Each row below holds a small network's activations on one input, seen along a few directions.
In each table, some parts of the input vary, and every possible input appears once, in random order.
Descriptions start from the smaller parts, as in this example, which fits no table here: ring(8) and (point or ring(11) or (values(3) and line(4))).
Shared parts are said once, and a part with two or three values counts as separate values.

Other details of the inputs shift rows strongly along two fixed directions, in all tables alike. That doesn't count.

A family of inputs:
R1: [  3 -11   9 -21  20  19  13   3 -15 -15  13  -8]
R2: [  4   1  11 -10   3 -37  -7 -13 -14   1 -12   8]
R3: [  7   1  18 -10   5 -40 -18 -26 -28   5 -13  21]
R4: [ -4   4  -2  11 -29  -7   7   3  41 -15  -7  -2]
R5: [-15  -2 -25   2  11  47  16  17  -9   9  32 -35]
R6: [ -8  -1 -14  -8  15  38  -3   5 -19  17  26 -23]
R7: [ 14 -13  27 -11   4   1  15  -1   9 -25 -10  -1]
R8: [ -7   2 -13  10   3  18   8  11  -1   1  10  -4]
R9: [ -1   3  -6  19 -21  -6  10  11  36 -16 -12   6]
R10: [  1  -2   4   2  -1 -15   8   1   5  -1  -9  -1]
R11: [  7   4  10   0 -21 -22 -14 -11  24  -6 -17  16]
R12: [  5   2  -3  16 -19  -2   2  13  39  -9 -15   8]
R13: [ -9  -5 -15  16  17  58  20  21 -11  13  24 -28]
R14: [ -5  -2   0  -6  11   5   2  -3 -19  10  11 -14]
R15: [ -1  -2   2 -10  26 -20  -4  -6 -40  12   1   3]
R16: [ -4  -3   1   6  -2  21   5  -2   0   4   7 -14]
R17: [ -8  -2 -22  -1  13  50   9  18  -5  15  28 -32]
R18: [  6   0  10  12 -11 -29   2  -1  17 -10 -23  15]
R19: [  2   3   1  -5  -7 -10  -8  -2  10   2  -3   2]
R20: [ -9   2  -7  -5   0   5  -3  -4 -10   3  12  -9]
R21: [ -3   3  -2 -13  15 -11 -14 -14 -40  11   8  12]
R22: [  0   3   0  17 -30   1   3  -2  39 -15  -9   4]
R23: [ -3   2  -6  13 -23 -10  13   9  40 -15 -11   0]
R24: [ 12 -12  10   1 -10  43  22  20  49 -26   0 -14]
R25: [  3   1   8   9  -2  -5   2  -3   1  -1 -10   8]
R26: [  6   4  -1  18 -20   1   2  11  39  -9 -15  11]
R27: [  1  -1   3   4   6  12   1  -5 -14   7   3  -2]
R28: [  1   6   4  -5   2 -32 -12 -12 -17  -1  -9  23]
R29: [ -2   4   6 -11  -4 -32 -16 -19 -14  -1  -5  16]
R30: [ -2   0 -11  -6  18   7  -3   7 -16  12   8  -4]
R31: [  3   3   0 -13  21  -9 -18  -7 -37  16   4  14]
R32: [ -2  -1   8 -15  17 -15 -11 -16 -39  12   5  -2]
R33: [  2   1  -3  -3   4  12 -11  -4  -9  10   7   0]
R34: [  6   3   5 -20  10 -47 -18 -10 -21   8 -13  21]
R35: [  7   4   3  15 -26   6  -2   3  40  -9 -14  10]
R36: [ -8   1 -13   1   9   2   5   7 -10   3   8  -5]
Each input here is: values(3) and (point or ring(11)).
The inputs of R7 and R24 match in every part but the values(3) part. If R10 is changed in the same way as R7 into R24, which row does it become?
Answer: R34
Which other rows does R15 become when the ring(11) part takes its other values? List them by row number.
Answer: R2, R3, R10, R13, R14, R16, R18, R25, R27, R32
Which other rows does R11 become when the values(3) part takes its other values? List them by row number.
Answer: R16, R29
Which other rows does R6 become when the values(3) part takes its other values? List them by row number.
Answer: R20, R32
